A small network was shown many inputs. Here are its activations along a few directions, one row for each input.
Each table varies a few parts of the input and shows all the possible inputs, shuffled.
Descriptions start from the smaller parts, as in this example, which fits no table here: one of 5 places around a ring, together with either a single point or one of 9 places along a line or (one of 2 separate values, together with one of 6 places along a line).
Shared parts are said once, and a part with two or three values counts as separate values.

Other details of the inputs vary at random and push rows far along two fixed directions, the same in every table; ignore that.

Table:
R1: [-11  28   3  11   6  -2  -8 -10   0 -14 -14]
R2: [ 19 -28 -13  -8  -9  21  15  -3  -9   5  -2]
R3: [-14  25   7  12   2   0  -7 -12   3 -15 -13]
R4: [ 13  -5 -14  -1  -3  22   6  -8 -15  -6 -16]
R5: [-10  -2   7  -6   0 -26   3  19  18   3  24]
R6: [  5 -21  -6   4  -3  23   5  -5 -11   0 -17]
R7: [-5  9  3  4 -1 -5 -3 -7 -3 -5 -4]
R8: [ 11 -13  -8   4  -2  20   4  -8 -21   3 -15]
R9: [-5  8  1  6 -1  0  0 -2  7 -2  2]
R10: [-12  23   8   9   1  -7  -8 -13  -5 -16 -14]
R11: [ 19 -29 -12  -5  -1  14  10  -2 -18  12  -4]
R12: [ 20 -25 -16  -6 -10  25  14  -1  -9   6   0]
R13: [-2 10 -3  5  4 -2 -2  0  4 -1  1]
R14: [ -6   2   4  -3   7 -26   1  14  20  12  24]
R15: [-17  19   8  10   2  -3  -8 -12   3 -19 -17]
R16: [ 19 -40 -12 -16  -2 -20  14  32  13  39  50]
R17: [ 18 -18 -16  -1  -3  22   6  -9 -21   4 -13]
R18: [-14  22   9  10   2  -2  -6 -14   3 -16 -15]
R19: [-13  20  10   3   4 -28  -6   3   9  -1  12]
R20: [-11   2   6   5   2  -5  -2  -2   5  -7  -4]
R21: [ 1 14 -6  1  0 -2  0  4  1 -6  3]
R22: [-17  18   8   4   1 -25  -9   8  11  -5  12]
R23: [ 19 -28 -12  -6  -5  16  10  -6 -14  12  -2]
R24: [-14  21  10   1   1 -24  -2   6  15  -8  12]
R25: [ 16 -31  -9  -4  -6  22  13  -7  -5  10  -4]
R26: [-12  24   6   9   1  -1  -4  -3  -3 -17 -12]
R27: [ -9   0   4  -7  -1 -25   2  18  20   3  25]
R28: [ 12 -12 -10   4   1  18   3  -5 -23   2 -16]
R29: [  7 -25  -6  -6  -5   6  10  14  -1   8   8]
R30: [ 10 -11  -9  12  -4  46   5 -25 -28 -12 -43]
R31: [-12  -4   7  -3   2 -24   1  14  23   8  23]
R32: [  6 -18  -7   4  -4  20   2  -5 -19  -2 -18]
R33: [-10  -3   6  -4   0 -29  -2  15  15   8  24]
R34: [-14  24   8   2   0 -22  -3   8  15  -7  14]
R35: [ 12 -11  -9   1  -3  24   8  -6 -17  -2 -15]
R36: [-4  7  4  1 -1 -5  2  0  1 -8  0]
R37: [ 15 -44  -5 -15   3 -20  18  29  19  38  45]
R38: [ -9  25   4   8   5  -9  -9 -11  -8 -15 -14]
R39: [-10  25  21 -12   7 -12 -25   9  18   5   9]
R40: [-14  18   9   7  10 -23  -5  12  13   2  11]
R41: [ 10 -11  -9   2   1  21   5 -14 -13  -3 -19]
R42: [-15  22   9   6   5 -21  -5   4  17   0  13]
R43: [  5 -14  -8   4  -4  25   3 -12  -9  -6 -19]
R44: [ -9  28   2   5   4  -6  -5  -8  -3 -20 -14]
R45: [-12  27   5  11   0  -5 -10 -11  -5 -15 -12]
R46: [-1  9  0  0  3 -7  1  2 -1 -6  0]
R47: [-3  9  2  0  1 -5  2  0  0 -6  1]
R48: [ 11  -8 -10   2  -4  20   3 -13 -18   0 -15]
R49: [ 18 -43  -9 -18  -1 -24  15  29  14  39  48]
R50: [-1 13 -3  1 -2 -1  1  1  3 -5  4]
R51: [ 19 -27 -14  -3  -9  21  10  -3 -13  11   0]
R52: [ 10  -6 -15   5  -9  45   3 -24 -27 -23 -43]
R53: [ -8  26  20  -7   7   6 -25 -10   3  -8 -18]
R54: [  7 -28   0  -6   2 -14  12  23  15  30  33]
R55: [-12  26   6   1   2 -22  -4   8  14  -5  14]
R56: [-8  6  8  6  2 -5  0 -4  5 -4 -2]
R57: [ 20 -41   7 -33   0  -6  -1  29  23  44  42]
R58: [ 12  -8  -9  -2  -4  21   8 -13 -14  -6 -17]
R59: [-4 10  0  6  1  0 -1 -3  6  0  2]
R60: [-15  20   7   8   1  -7 -10 -11  -5 -18 -16]
R61: [ 15 -30 -14  -4  -9  20   7  -1 -12   8  -2]
R62: [-13  22   8  12   2  -5  -9  -6  -8 -12 -12]
R63: [-11  -4   8  -3   1 -30  -2  16  13   8  24]
R64: [ -8   0   9  -1   5 -25   3  13  19  12  25]
R65: [ -5   8  -2   0  -4  -1  -1   4   5 -10   2]
R66: [-14  23   5   5  -1  -4  -6  -8   0 -24 -15]
R67: [ -7   2   7  -2   4 -24   2  11  21  12  25]
R68: [-12  24   8  10   5  -3  -6 -14   1 -14 -15]
R69: [ -8  25  20  -4   8   8 -26  -2   0  -5 -16]
R70: [ -9  27   2   8   5  -3  -6  -1  -6 -16 -13]
R71: [ 0 10 -3 -1  2 -6  1  1  1 -6  0]
R72: [ 13 -31 -13  -2  -7  25  10  -2  -5   7  -4]
R73: [ 17 -32  -9  -4  -6  16  11  -4 -15  10  -4]
R74: [ -1   7  18 -13   6   4 -19   1   5   5  -4]
R75: [-4  6  4  3  2 -9 -2 -3 -4  0  0]
R76: [ 20 -25 -15  -4  -7  20   9  -3 -14  13   0]
R77: [ 20 -26 -14  -9  -6  21  14  -3 -10   7  -2]
R78: [  1  12  12 -12   3   8 -21   3   8   6   0]
Description of these inputs: one of 6 places along a line, together with either a single point or (one of 3 separate values, together with one of 4 places along a line).
- Changing only the place on the line of 6 turns R67 into R64. The same change can be made to R7. Which row results? => R73
- Changing only the place on the line of 6 turns R74 into R53. The same change can be made to R11. Which row results? => R38
- Which other rows does R46 become when the place on the line of 6 takes its other values? List them by row number. => R4, R21, R44, R70, R71
- Which other rows does R60 become when the place on the line of 6 takes its other values? List them by row number. => R22, R32, R33, R61, R63

Table:
R79: [-15  -8  17 -16   5 -45 -17  22  16  17  29]
R80: [  7 -15  -6 -17 -16  23   5 -10   7  -7 -11]
R81: [  8 -36   2  -4   3  18   3   3  21  22  15]
R82: [ 31 -15 -15  -8   3  41   4 -23 -18  -2 -18]
R83: [-24  31  22  15   1  25 -19 -12  -7 -38 -41]
R84: [ -2  35   1   3   7 -13 -17   2  15   3  18]
R85: [-11  -8   6  -9  -3   3   4  18  37   9  16]
R86: [ -2  15  21 -12  15 -40  -6  15  17  27  31]
R87: [-16   8  32 -12   7 -52 -13  12  30  25  36]
R88: [-25  58   4  26   9 -36  -1 -11  -1 -38 -14]
R89: [  2 -31  17  -6   7   2   3   9  13  38  14]
R90: [ 25 -29  -6 -24  -4   6  11  23  -4  11  19]
R91: [ -8  54  -2   0   2  19  -9 -21  -3 -39 -37]
R92: [-10 -20  13  -1  11 -14 -14  22  12  18  10]
R93: [ 12 -58 -17  12  -9  21  31   2  -5  13  -2]
R94: [-21  44  20   6   3  -7 -26 -29  12 -29 -20]
R95: [-11  18   7  -6  11 -47 -20  38  12  24  40]
R96: [  7   8 -22  23  -6   1  13  -6 -19 -11  -9]
R97: [  9 -57 -18  11  -7  22  33   0  -6  13   1]
R98: [ 16  -1  -9  -5 -10  26  -2   8 -21  -4  -5]
R99: [-19  34  20   2  -8  13 -20 -22 -15 -43 -36]
R100: [-22  12   4  14  -6 -35   6  -6   9 -17   5]
R101: [ 30 -12 -12  -2   1  40  -1 -18 -34  21 -24]
R102: [ 10 -22 -19  -2   1 -19  29  11  -2  11  27]
R103: [ 27  -6 -28  -8 -13  49   8  -6 -15  -2 -20]
R104: [  1  10 -23  20  -5   3  14  -8 -22 -10  -5]
R105: [  3  10   1  -7  13  -9 -16   3 -15  -1 -10]
R106: [ -2 -21 -11   8 -12   4  18 -18 -15 -11  -9]
- Changing only one part turns R106 into R97. The same change can be made to R80. Which row results? => R85
- What do these inputs look like to the network? => one of 4 places along a line, together with either one of 2 separate values or one of 5 places around a ring

Table:
R107: [ 26 -38 -19  -1  -9  57  14 -21 -31  -3 -36]
R108: [-1  6  0  1  0 -2 -3  1 -3  1  1]
R109: [-3  1 -1  1  0 -6  0  0 -3 -6 -2]
R110: [ 22 -50 -11 -20  -8  -9  22  29  16  37  46]
R111: [ 0  5 -2  2  1 -1  3 -1  3 -2  0]
R112: [-1  6 -1 -1  1 -2 -4  3 -3 -4 -1]
R113: [-1  4 -3 -1 -1 -1  0  1  2 -6  0]
R114: [-5  2  2  0 -1 -1 -3  2  3 -5 -2]
R115: [-1  5 -2  1 -2 -1  1 -2  2 -1  3]
R116: [-1  3  6 -4  3  1 -4  0  2  1 -1]
R117: [ 0  2  5 -2  3  1 -6 -2  3  4 -1]
R118: [-1  3  5 -6  1  0 -7  1  1 -2 -2]
R119: [-4  2  0  4 -1 -6  1 -3 -2 -2 -1]
R120: [-4  1  3  2 -2  0  0  1  2 -3  0]
R121: [ 0  5 -1  0  0 -1  3  0  2 -4  1]
R122: [-4  1  2  4  1  0 -1 -1  3  0 -1]
R123: [-3  1  0  4  2 -5  3 -2 -1 -2 -2]
R124: [-3  1  0  5  2 -6  1 -3 -1 -1  0]
R125: [ 0  4  5 -3  4  1 -5 -1  3  2 -2]
R126: [ 0  5 -1  3  3 -2 -3  0 -1  2  1]
R127: [ 0  5 -2  3  1 -1  1 -2  3 -1  2]
R128: [-3  1  1  2 -2 -6  2 -1 -2 -4  0]
R129: [ 0  3  6 -4  0  0 -6  0  1  0 -1]
R130: [ 0  6  0  2  3 -2 -1  2 -1  1 -1]
R131: [-3  1  1  3  1 -6  3 -1 -2 -3  0]
R132: [ 0  5  0  1  2 -2  0  3 -2  0  1]
R133: [-1  3  5 -4  1  0 -7 -2  2  3  0]
R134: [ 0  5  1  0 -1 -2 -2  2 -3 -1  1]
R135: [-5  2  2  3 -2  0 -2 -1  3 -1  0]
R136: [-4  2  2  3  1  1  0  0  4 -1 -3]
- Changing only one part turns R118 into R109. The same change can be made to R116. Which row results? => R131
- What do these inputs look like to the network? => one of 5 separate values, together with either a single point or one of 5 places around a ring
- List by row number the other rows that have the choice among 5 separate values in common with R120. => R107, R114, R122, R135, R136
- Start at R130 and move only the place on the ring of 5, one step at a time. The first step leads to R126. Which rows follow, in order? => R108, R134, R132
